Small tables with named rows and columns. After each table, cells are looked up by row and column.

Vup =
,Lovebil,Led,Purap,Vek,Kulorev,Gufa,Soro,Buk,Kasova
Femufed,2752,4617,4357,3799,3361,3216,3747,4778,5967
Goz,2752,3898,5063,6238,7011,7039,6308,4862,3325
Koriz,2752,9322,9094,7752,5732,3710,2283,1817,2149
Pom,2752,4407,6943,8775,9374,8656,7031,4893,3077

Gufa of Koriz: 3710
Gufa of Goz: 7039
Gufa of Pom: 8656
Soro of Goz: 6308
Led of Pom: 4407
Purap of Pom: 6943
Led of Koriz: 9322
Kasova of Koriz: 2149
Soro of Koriz: 2283
Kulorev of Pom: 9374
Kasova of Femufed: 5967
Kasova of Goz: 3325
Gufa of Femufed: 3216
Which row has the largest Gufa? Pom

Table Detatu
,Saz,Fusirav,Mak,Vil,Gunisu,Zodib,Vakuz
Pip,-23,-19,2,46,17,53,2
Git,-42,-7,-17,-27,-31,69,21
Gur,-58,24,-37,1,-39,65,33
Fibad,-15,-46,-17,-65,-38,-49,-12
Gatol,-26,-3,1,59,12,43,22
Figafug,-52,10,-30,-12,-36,68,29
Foz,3,-5,-7,-82,-49,-37,30
Zubuvu,-22,-25,2,40,19,57,-7
Ropu,-49,2,-26,-22,-35,70,26
Redere,-40,-2,0,-4,-23,62,17

Mak of Git is -17
Fusirav of Zubuvu is -25
Fusirav of Gur is 24
Zodib of Zubuvu is 57
Vil of Zubuvu is 40
Vakuz of Zubuvu is -7
Fusirav of Gatol is -3
Saz of Redere is -40
Gunisu of Redere is -23
Gunisu of Ropu is -35
Zodib of Ropu is 70
Zodib of Gatol is 43
Vil of Redere is -4
Vakuz of Fibad is -12
Mak of Ropu is -26
Gunisu of Foz is -49
Row with the largest Fusirav: Gur

Fug:
|  | Lifizuv | Kaba | Tev | Rov | Rane | Vazig |
|---|---|---|---|---|---|---|
| Miza | 30 | 25 | 83 | 69 | 39 | 50 |
| Nagufe | 65 | 49 | 41 | 73 | 37 | 62 |
| Kesid | 18 | 54 | 57 | 79 | 77 | 60 |
| Pir | 58 | 30 | 10 | 58 | 60 | 78 |
| Reg | 10 | 65 | 59 | 35 | 14 | 63 |
| Kog | 44 | 37 | 75 | 23 | 27 | 20 |
| Fibote | 52 | 44 | 57 | 68 | 30 | 53 |
| Fis | 35 | 68 | 61 | 49 | 97 | 63 |
| Lub | 65 | 16 | 38 | 45 | 18 | 74 |

Rane of Kog = 27
Tev of Nagufe = 41
Rane of Miza = 39
Rov of Pir = 58
Tev of Pir = 10
Kaba of Reg = 65
Lifizuv of Nagufe = 65
Vazig of Nagufe = 62
Tev of Miza = 83
Vazig of Kesid = 60
Vazig of Fis = 63
Rane of Fis = 97
Rane of Pir = 60
Which row has the largest Tev? Miza

Kunusor:
	Gom	Sobak	Pameve	Dabero	Zezupob	Fekufo	Dufaf	Bir
Linata	84	120	124	75	110	99	141	157
Pomub	125	121	101	143	93	94	164	145
Tal	123	87	144	96	104	92	95	114
Zosoku	93	130	113	82	114	161	126	124
Nefed	124	106	160	101	124	105	100	152
Duz	86	74	146	157	163	179	61	135
Tagofek	98	112	119	80	81	130	83	128
Farav	161	74	111	142	117	179	92	148
Vavo	91	129	89	79	95	55	142	105
Geze	125	111	175	118	108	77	120	119
Fem	116	127	116	137	74	84	153	141
Lom	174	72	171	168	229	125	99	84
Kazari	100	94	143	142	102	118	136	62

What is the Gom of Tagofek in Kunusor?
98
What is the Fekufo of Vavo in Kunusor?
55
What is the Dufaf of Fem in Kunusor?
153
What is the Dabero of Linata in Kunusor?
75
What is the Bir of Geze in Kunusor?
119
What is the Bir of Duz in Kunusor?
135
What is the Dufaf of Linata in Kunusor?
141
What is the Fekufo of Nefed in Kunusor?
105
What is the Fekufo of Tal in Kunusor?
92
What is the Pameve of Kazari in Kunusor?
143
What is the Dabero of Zosoku in Kunusor?
82

Tos =
columns: Mesebo, Pazazaz, Zugumuv, Tedepu, Sama, Peti, Mil, Nusiti, Peza, Foriv
Fos: [43, 182, 165, 50, 162, 61, 159, 90, 80, 89]
Vol: [15, 50, 37, 109, 125, 37, 112, 114, 82, 197]
Subuka: [116, 132, 113, 100, 137, 140, 103, 120, 117, 182]
Rogakab: [111, 63, 71, 114, 102, 87, 82, 92, 124, 150]
Tofodu: [93, 121, 129, 93, 99, 151, 101, 140, 111, 192]
Nalup: [96, 130, 115, 121, 120, 159, 58, 141, 134, 122]
Dono: [127, 148, 114, 141, 156, 151, 97, 148, 152, 90]
Suti: [52, 85, 111, 64, 62, 115, 56, 29, 63, 114]
Gad: [67, 76, 80, 109, 121, 63, 170, 94, 74, 173]
Zif: [87, 131, 121, 95, 83, 147, 102, 91, 92, 119]
Ziriku: [102, 115, 158, 125, 124, 111, 169, 97, 95, 166]
Tufir: [175, 183, 195, 185, 199, 142, 230, 121, 152, 171]
Pof: [118, 127, 124, 134, 118, 147, 113, 148, 130, 156]

What is the Peza of Subuka in Tos?
117
What is the Tedepu of Nalup in Tos?
121
What is the Peza of Pof in Tos?
130
What is the Pazazaz of Suti in Tos?
85
What is the Peza of Tufir in Tos?
152
What is the Mil of Gad in Tos?
170
What is the Sama of Fos in Tos?
162
What is the Peti of Dono in Tos?
151
What is the Tedepu of Rogakab in Tos?
114
What is the Foriv of Suti in Tos?
114
What is the Tedepu of Ziriku in Tos?
125
Row with the largest Tedepu: Tufir

Mus:
,Didibom,Dofakob,Rofi,Kof,Tigezuf,Lotizuv
Koboku,2.3,4.5,5.8,3.0,9.0,2.6
Fonusa,2.8,4.4,2.9,3.0,1.9,0.2
Zek,8.2,3.3,3.2,5.3,3.5,3.9
Mideno,7.2,3.6,2.1,1.8,1.0,2.5
Vumumi,5.2,2.5,1.9,2.2,2.4,1.0
Nozu,6.4,2.1,2.0,3.4,1.8,4.8
Nim,1.0,4.7,4.3,4.4,3.9,1.7

What is the Kof of Nozu in Mus? 3.4
What is the Dofakob of Koboku in Mus? 4.5
What is the Tigezuf of Nozu in Mus? 1.8
What is the Kof of Mideno in Mus? 1.8
What is the Kof of Fonusa in Mus? 3.0
What is the Tigezuf of Vumumi in Mus? 2.4
Row with the largest Didibom: Zek

Bokag =
         Vut  Pige  Gido  Ligutu  Rifirub  Bavar
Mut       23    42    37      62       46     74
Zosuni    53    50    69      63       71     69
Guf       65    61    64      60       53     62
Dotovo    66    54    47      48       67     39
Pim       40    49    70      55       91     80
Gilupun   47    66    61      67       59     60
Nikuga    47    58    58      56       57     63
Zozosi    72    53    47      40       58     68
Bur       18    38    44      64       45     76
Ladevol   80    65    72      67       55     59

What is the Pige of Mut in Bokag? 42
What is the Gido of Gilupun in Bokag? 61
What is the Vut of Ladevol in Bokag? 80
What is the Gido of Zozosi in Bokag? 47
What is the Rifirub of Zozosi in Bokag? 58
What is the Rifirub of Mut in Bokag? 46
What is the Bavar of Mut in Bokag? 74
What is the Rifirub of Dotovo in Bokag? 67
What is the Bavar of Zozosi in Bokag? 68
What is the Gido of Pim in Bokag? 70
What is the Ligutu of Ladevol in Bokag? 67

Butol
          Goti   Refi  Tudomib  Bezufab  Safazig  Mapapad
Rom      0.744  0.429    0.700    0.575    0.467    0.485
Kelekod  0.086  0.411    0.369    0.539    0.506    0.376
Neso     0.483  0.472    0.676    0.049    0.486    0.649
Kuvutiv  0.618  0.490    0.435    0.111    0.492    0.253
Lunim    0.290  0.336    0.646    0.412    0.486    0.876
Donusov  0.686  0.699    0.349    0.462    0.473    0.577
Sel      0.311  0.385    0.136    0.450    0.496    0.788
Depotur  0.672  0.366    0.223    0.668    0.540    0.471

Rom, Goti => 0.744
Lunim, Refi => 0.336
Lunim, Safazig => 0.486
Neso, Tudomib => 0.676
Sel, Goti => 0.311
Kelekod, Tudomib => 0.369
Lunim, Goti => 0.290
Depotur, Safazig => 0.540
Rom, Bezufab => 0.575
Sel, Refi => 0.385
Depotur, Refi => 0.366
Donusov, Safazig => 0.473
Depotur, Tudomib => 0.223
Donusov, Goti => 0.686
Lunim, Bezufab => 0.412
Which row has the largest Safazig? Depotur

